Each row below holds a small network's activations on one input, seen along a few directions.
In each table, some parts of the input vary, and every possible input appears once, in random order.
A made-up example of a description, with smaller parts first: one of 3 separate values, together with either a single point or one of 9 places around a ring or (one of 4 places along a line, together with one of 8 places around a ring).
Shared parts are said once, and a part with two or three values counts as separate values.
In the rows, 128 means zero.

Other details of the inputs vary at random and push rows far along two fixed directions, the same in every table; ignore that.

Table:
x1: [132 125 141 118 119 141 131 141 118 125 116 104 109]
x2: [138 140 143 114 118 134 136 117 129 119 113 112 126]
x3: [147 125  67 178 113 103 130 101 184 113 151 149 154]
x4: [138 134 149 110 117 132 145 120 121 119 115 116 130]
x5: [112 118 123 139 155 110  92 153 136 149 140 153 148]
x6: [129 122 135 119 118 139 134 141 114 126 114 107 113]
x7: [100 119 116 135 157 129 110 133 127 144 153 165 134]
x8: [101 121 114 137 155 128 109 135 125 145 153 162 133]
x9: [110 143 122 140 159 112 111 122 122 143 154 156 132]
x10: [136 141 149 112 121 133 136 120 122 123 112 111 121]
x11: [135 138 140 113 117 133 140 118 122 121 111 114 128]
x12: [133 118 143 118 117 138 139 143 113 123 118 109 115]
x13: [138 136 149 115 119 126 145 126 111 122 116 112 124]
x14: [100 122 125 132 160 131 106 133 129 143 155 163 131]
x15: [138 134 147 114 117 128 145 122 119 121 115 116 127]
x16: [108 140 116 141 157 110 115 123 117 144 152 159 135]
x17: [133 116 144 115 115 142 140 139 118 123 116 113 118]
x18: [105 124 117 141 157 126 106 138 124 146 156 155 125]
x19: [131 121 136 116 118 142 135 140 114 126 113 107 113]
x20: [133 116 143 113 114 144 140 137 121 120 116 114 122]
x21: [131 123 143 114 118 145 132 137 123 125 114 109 113]
x22: [191 107  24 201  48 117 146 107 219  86 115  89 133]
x23: [138 142 146 114 121 131 136 122 119 123 114 108 120]
x24: [101 115 125 134 158 127 113 135 125 142 158 169 137]
x25: [102 137 124 131 161 117 114 117 123 143 151 168 143]
x26: [138 139 136 118 117 128 140 121 118 123 112 109 123]
x27: [134 117 142 117 117 140 139 141 115 123 117 110 117]
x28: [139 135 148 114 119 127 144 125 113 122 116 112 125]
x29: [134 139 151 108 122 136 136 116 127 119 111 114 126]
x30: [147 131  57 183 110 102 126 102 179 118 146 142 146]
x31: [142 136 155 110 121 115 119 136 127 128  98 107 144]
x32: [ 99 124 127 131 161 131 105 136 123 146 156 162 129]
Description of these inputs: one of 2 separate values, together with either a single point or (one of 3 separate values, together with one of 5 places along a line).
Changing only the choice among 2 separate values turns x23 into x18. The same change can be made to x25. Which row results? -> x7
Which other rows does x14 become when the choice among 2 separate values takes its other values? List them by row number. -> x29

Table:
x33: [121 135 129 123 137 127 134 124 111 132 134 134 128]
x34: [129 126 140 121 133 126 131 130 121 126 133 134 135]
x35: [121 134 131 127 133 122 137 125 109 135 132 134 126]
x36: [119 135 130 121 137 137 130 117 121 133 131 137 122]
x37: [194 129 143  99  38 157 189 113 138  74  48  24  99]
x38: [164 125  10 221  93  90 110 100 229 107 153 139 157]
x39: [119 136 136 124 145 120 116 131 123 135 128 133 131]
x40: [117 113 132 135 140 143 119 155 119 135 150 128 100]
x41: [124 125 142 122 135 128 130 127 126 125 131 134 132]
x42: [116 137 130 122 134 135 130 119 118 130 132 136 123]
x43: [126 126 142 119 134 134 128 125 133 129 132 135 130]
x44: [120 136 137 121 141 127 112 127 128 139 128 133 129]
x45: [124 136 137 128 139 113 119 135 116 140 127 133 134]
x46: [130 125 142 125 129 120 133 131 119 129 131 134 134]
x47: [124 128 141 120 131 133 129 127 130 126 131 134 132]
x48: [124 136 135 125 142 118 116 133 118 137 130 131 136]
x49: [103  95 120 123 137 146 112 159 117 144 127 140 127]
Describe the family of inputs behind these rows. -> either one of 2 separate values or (one of 3 separate values, together with one of 5 places along a line)
Which other rows does x46 become when the choice among 3 separate values takes its other values? List them by row number. -> x35, x45
Which other rows does x44 become when the choice among 3 separate values takes its other values? List them by row number. -> x36, x43

Table:
x50: [134 139 144 117 125 121 128 122 127 129 115 121 135]
x51: [127 127 131 120 124 139 134 129 118 127 123 121 117]
x52: [130 139 136 124 127 134 132 125 120 126 127 115 112]
x53: [124 125 132 120 124 141 134 130 121 126 122 121 116]
x54: [130 125 135 121 125 131 128 138 121 130 118 117 126]
x55: [132 142 140 116 128 127 138 113 121 121 121 124 131]
x56: [133 142 141 116 125 127 138 113 123 124 121 125 130]
x57: [130 124 134 120 125 134 124 139 122 130 117 117 123]
x58: [127 120 136 120 125 137 124 138 126 129 117 118 124]
x59: [133 139 144 117 127 121 129 123 126 126 115 120 136]
x60: [133 138 143 116 128 121 129 123 125 124 116 120 137]
x61: [ 87 138 124 143 189 110  87 138 115 163 174 181 135]
x62: [126 128 132 121 122 138 136 129 117 126 124 121 119]
x63: [126 122 135 120 125 136 124 139 125 129 116 118 122]
x64: [132 123 137 122 124 128 129 138 120 129 119 118 126]
x65: [131 117 141 119 124 137 126 140 129 126 121 121 128]
x66: [134 139 144 116 126 121 128 123 126 128 115 121 136]
x67: [128 128 133 121 124 136 138 128 117 127 124 120 120]
x68: [133 124 141 123 123 125 132 138 119 127 121 120 129]
x69: [129 118 139 118 124 136 125 139 129 127 119 121 125]
x70: [ 87 126 125 142 184 107  96 142 111 162 173 188 144]
x71: [132 142 141 117 127 127 139 114 122 123 120 124 130]
x72: [133 142 142 117 125 127 138 112 123 126 120 125 129]
x73: [167 113  48 185  77 122 140 106 196  98 129 110 132]
x74: [130 126 135 122 124 133 139 128 116 126 125 121 120]
x75: [ 85 129 122 143 184 112 106 132 107 158 179 191 138]
x76: [131 127 138 123 123 130 142 128 115 123 127 123 122]
x77: [123 118  38 203 140  94  96 121 183 137 177 177 155]
x78: [170 110  54 182  79 117 129 117 200 101 124 108 138]
x79: [128 120 139 119 123 143 136 130 125 123 127 124 123]
x80: [127 121 137 118 123 142 135 130 126 123 125 124 119]
x81: [126 123 135 118 123 142 134 129 124 125 125 122 119]
Changing only one part turns x55 into x60. The same change can be made to x51. Which row results? -> x57
Describe the family of inputs behind these rows. -> one of 2 separate values, together with either a single point or one of 4 places along a line or one of 11 places along a line
Start at x72 and move only the place on the line of 4, one step at a time. The first step leads to x56. Which rows follow, in order? -> x71, x55
Which other rows does x50 become when the choice among 2 separate values takes its other values? List them by row number. -> x72

Table:
x82: [179 163  56 181  97  94 146  82 167 114 143 120 142]
x83: [125 118  74 151  98 140 130 123 147 114 135 122 126]
x84: [183  97 192  80  61 163 168 162 109  96  51  35 100]
x85: [156  86  37 185  83 120 149 120 169 106 142 121 133]
x86: [ 98 179 207  67 162 129 148  97  58 163 135 162 123]
x87: [174 110  36 198  59 119 112 124 215  93 117 106 148]
x88: [ 77 114 151 130 197 116  83 169 108 169 187 195 135]
x89: [170 114 172  76  55 180 184 147  93  84  58  44  83]
x90: [ 94 177 191  77 196 127 120 130  41 138 134 130 121]
x91: [154 159  66 187 127  65  99  95 176 150 165 164 176]
x92: [ 85 123 195  82 170 157 134 160  61 147 153 145  94]
x93: [181  79  30 198  65 108 140 134 206 107 110 102 160]
x94: [137 118  76 151 113 148 123 109 156 118 127 128 109]
x95: [123 108  33 187 137 110  89 121 202 146 142 162 159]
x96: [ 74 106 143 136 197 130 112 147  85 164 199 192 116]
x97: [ 77 158 175 110 204  93 102 102 110 163 161 220 176]
x98: [146 112  29 177  96 138 135 103 192 116 122 121 128]
x99: [151  88  95 161 106 119 119 145 150 122 126 126 142]
x100: [175  88 180  70  56 158 167 159 102 102  43  32 112]
x101: [198 154  52 192  84  81 127 102 200  95 115  88 164]
x102: [140 117  33 185  84 135 138 118 182 108 132 119 140]
x103: [ 90 102 173 124 191 123  98 167  98 168 171 171 129]
x104: [145 161  58 192 129  81 132  69 163 142 177 177 154]
x105: [ 74 108 136 136 196 131 112 149  82 162 191 199 119]
x106: [165  99 165  78  61 178 198 148  89  98  49  36  97]
x107: [162 130 177  77  55 189 175 138 105  85  62  36  80]
x108: [ 80 131 193  73 181 169 117 135  74 158 140 141  85]
x109: [165 154  73 175  89 103 165  56 183 106 140 143 153]
x110: [164 146 191 101  65 104 163 142  98 112  14  18  77]
x111: [ 76 120 175  77 167 159 139 165  53 154 128 149 114]
x112: [157 152 177 103  64 119 188 124  83 106  30  21  54]
x113: [ 61 133 139 132 192 140  94 140  97 161 197 190 118]
x114: [ 88 169 164 110 215  92  78 142  80 155 153 164 157]
x115: [117 111  24 184 133 121 106 102 181 134 165 167 132]
x116: [172 138 215  51  77 141 181  96 136  57  36  52 146]
x117: [ 84 116 160 115 185 125  93 173  97 161 163 184 132]
x118: [167 105  30 189  57 114 116 124 214  98 115 101 154]
x119: [107 173 191  87 163 103 118 111  95 169 132 173 153]
x120: [180 155  83 175  92  79 130  87 183 129 126 130 166]
x121: [ 82 113 154 115 183 125  88 171  90 163 156 186 138]
x122: [ 88 129 207  75 186 154  95 153  96 166 129 139 104]
x123: [ 73 111 146 110 186 125  98 175  91 172 146 182 150]
x124: [172 161  53 186 108  95 142  88 167 102 142 110 142]
x125: [149 118  40 191  81 135 128 112 181  98 142 124 128]
x126: [ 79 170 147 108 216 105 101 129  64 136 169 153 137]
x127: [ 75 130 169 120 187 132  80 161 110 164 169 171 130]
x128: [170 151 200  56  67 154 209  78 115  64  55  58 117]
x129: [119 123  50 204 130 122 110 117 186 124 193 162 128]
x130: [167 172 232  43 105 137 152 134  68 128  53  53 121]
x131: [169 125 191  74  55 174 151 156 121  92  47  33 100]
x132: [ 78 150 216  57 186 137 153  91  74 113 131 162 144]
x133: [166 112 174  57  64 172 148 139 124 106  29  31 100]
x134: [130 111  50 203 131 113 125 128 181 122 194 167 124]
x135: [138 121  81 151 115 148 128 111 163 118 134 127 104]
x136: [159 117  51 187  98 136 132 100 205 108 147 115 106]
x137: [ 73 105 130 136 193 132 108 147  76 163 184 200 125]
x138: [142 152  78 184 130  74 117  78 194 135 158 187 186]
x139: [138 153  54 187 159  65  85 120 173 109 161 138 175]
x140: [164 109 165  68  54 175 188 148  93  89  57  40  88]
x141: [ 86 117 170 119 189 124  95 172 105 163 171 175 127]
x142: [ 62 125 146 111 184 133  84 164  97 173 145 177 153]
x143: [ 72 125 139 123 206 128  67 146 121 176 166 198 130]
x144: [ 95 103 210  86 176 140 111 173  70 161 142 141 117]
x145: [144 114 102 149 119 132 104 125 182 127 128 117 121]
x146: [171 103 178  65  54 160 164 165 108  97  42  36 109]
x147: [184  92  43 208  68 123 161 115 202  90 149  99 116]
x148: [ 84 124 192  71 181 155  87 152  81 165 113 149 115]
x149: [144 152 252  25 106 143 172 110  93  91  48  80 134]
x150: [161 148  76 171  93 103 165  55 186  95 137 146 157]
x151: [178 162  60 179  86  92 146  73 167 122 148 123 143]
x152: [ 85 128 178 105 167 141  90 160 104 154 149 149 125]
x153: [ 71 122 133 131 194 133 108 154  88 158 192 203 117]
Changing only one part turns x114 into x90. The same change can be made to x97. Which row results? -> x150
Changing only one part turns x99 into x137. The same change can be made to x95. Which row results? -> x98
Describe the family of inputs behind these rows. -> one of 2 separate values, together with either a single point or one of 11 places along a line or (one of 4 places along a line, together with one of 6 places along a line)
Start at x99 and move only the place on the line of 4, one step at a time. The first step leads to x121. Which rows follow, in order? -> x87, x148
Which other rows does x142 become when the choice among 2 separate values takes its other values? List them by row number. -> x102
Which other rows does x100 become when the place on the line of 6 takes its other values? List them by row number. -> x84, x93, x99, x103, x144
Which other rows does x118 become when the place on the line of 4 takes its other values? List them by row number. -> x100, x133, x146
